A small network was trained on made-up records. Each row is its average activation on records with the value named, seen along a few directions.
Related values have similar rows: they may be neighbours, one step apart, or belong to one group.
In the rows, 500 means zero.
Strong random noise was added to every row along 4 fixed directions; ignore it. To show where, here is one row again and again, with new noise each time:
593 953 435 655 462 623 483 484 930 516 773 599 278 287 595 251 664
174 258 404 217 686 441 727 417 341 584 375 640 496 580 322 716 336
601 865 525 731 609 564 447 484 719 590 544 512 438 302 577 318 614
668 365 634 306 340 584 204 483 619 416 707 361 483 387 423 387 375
439 655 437 625 541 601 684 406 674 517 429 649 481 316 610 530 630
449 337 561 444 585 524 522 422 410 529 329 493 618 414 468 610 430


Values of Nek:
d13: 313 370 485 461 624 364 487 446 273 672 366 479 662 598 390 498 312
d3: 656 22 698 246 127 489 271 482 125 377 439 191 568 640 431 608 457
d5: 351 480 310 182 456 621 666 421 704 260 797 678 355 617 453 519 293
d4: 479 484 413 458 306 540 904 423 502 466 551 677 311 598 513 668 831
d7: 443 389 353 502 511 610 653 557 699 267 533 763 543 539 628 662 483
d8: 399 466 315 679 819 271 740 670 420 511 98 673 565 704 569 758 481
d10: 358 444 423 657 796 354 875 571 78 480 98 531 497 594 459 691 734
d9: 348 805 314 959 393 587 881 378 657 657 253 716 582 282 842 615 869
d11: 447 401 471 499 658 513 615 689 566 439 348 598 652 661 588 595 367
d6: 912 490 862 656 479 607 84 398 474 354 471 123 775 336 639 373 463
d12: 491 323 553 630 236 504 478 405 244 619 258 422 741 442 570 677 565
d1: 516 554 473 633 84 595 613 454 529 453 528 567 487 368 678 513 813
d2: 437 537 580 371 762 336 241 560 402 642 644 375 400 568 281 303 249
Nek is arranged as a line.
Question: Going along Nek from d8 by way of its neighbour d11, in what order are d7, d9, d12, d2 met?
Answer: d7, d2, d9, d12
Question: List every value one step from d10, in the order listed.
Answer: d4
Question: How many steps from neighbour to neighbour lead from d5 to d1, at the fewest?
Answer: 6

Values of Gitid:
w6: 360 477 431 427 367 626 645 369 627 451 604 610 427 396 511 512 592
w9: 393 533 349 625 404 642 764 389 795 385 414 716 561 354 730 624 599
w4: 754 331 595 273 250 515 194 613 596 234 830 370 405 529 426 356 418
w11: 452 526 315 570 306 527 763 500 584 424 512 672 408 475 623 608 701
w5: 573 517 504 460 511 550 354 545 608 428 607 484 500 517 554 444 349
w12: 570 704 617 628 607 471 405 414 443 611 553 369 509 417 476 358 557
w3: 611 547 510 526 488 592 473 563 653 397 547 521 512 489 576 487 504
w7: 573 400 530 567 286 522 470 450 455 465 406 476 511 476 552 540 648
w1: 669 869 593 675 623 462 187 551 697 653 640 385 444 387 503 215 457
w10: 523 443 496 543 686 485 624 548 412 469 372 530 575 563 506 581 480
w2: 405 414 568 575 487 565 585 382 452 533 274 548 675 355 604 621 553
w13: 321 385 446 305 747 288 543 627 195 604 402 458 433 791 255 590 351
w8: 448 415 500 408 340 483 556 475 355 605 508 470 481 534 434 542 517
Gitid is arranged as a line.
Question: Going along Gitid from w12 by way of its neighbour w6, in what order are w9, w11, w5, w7 met?
Answer: w9, w5, w11, w7
Question: List every value one step from w10, in the order listed.
Answer: w4, w3
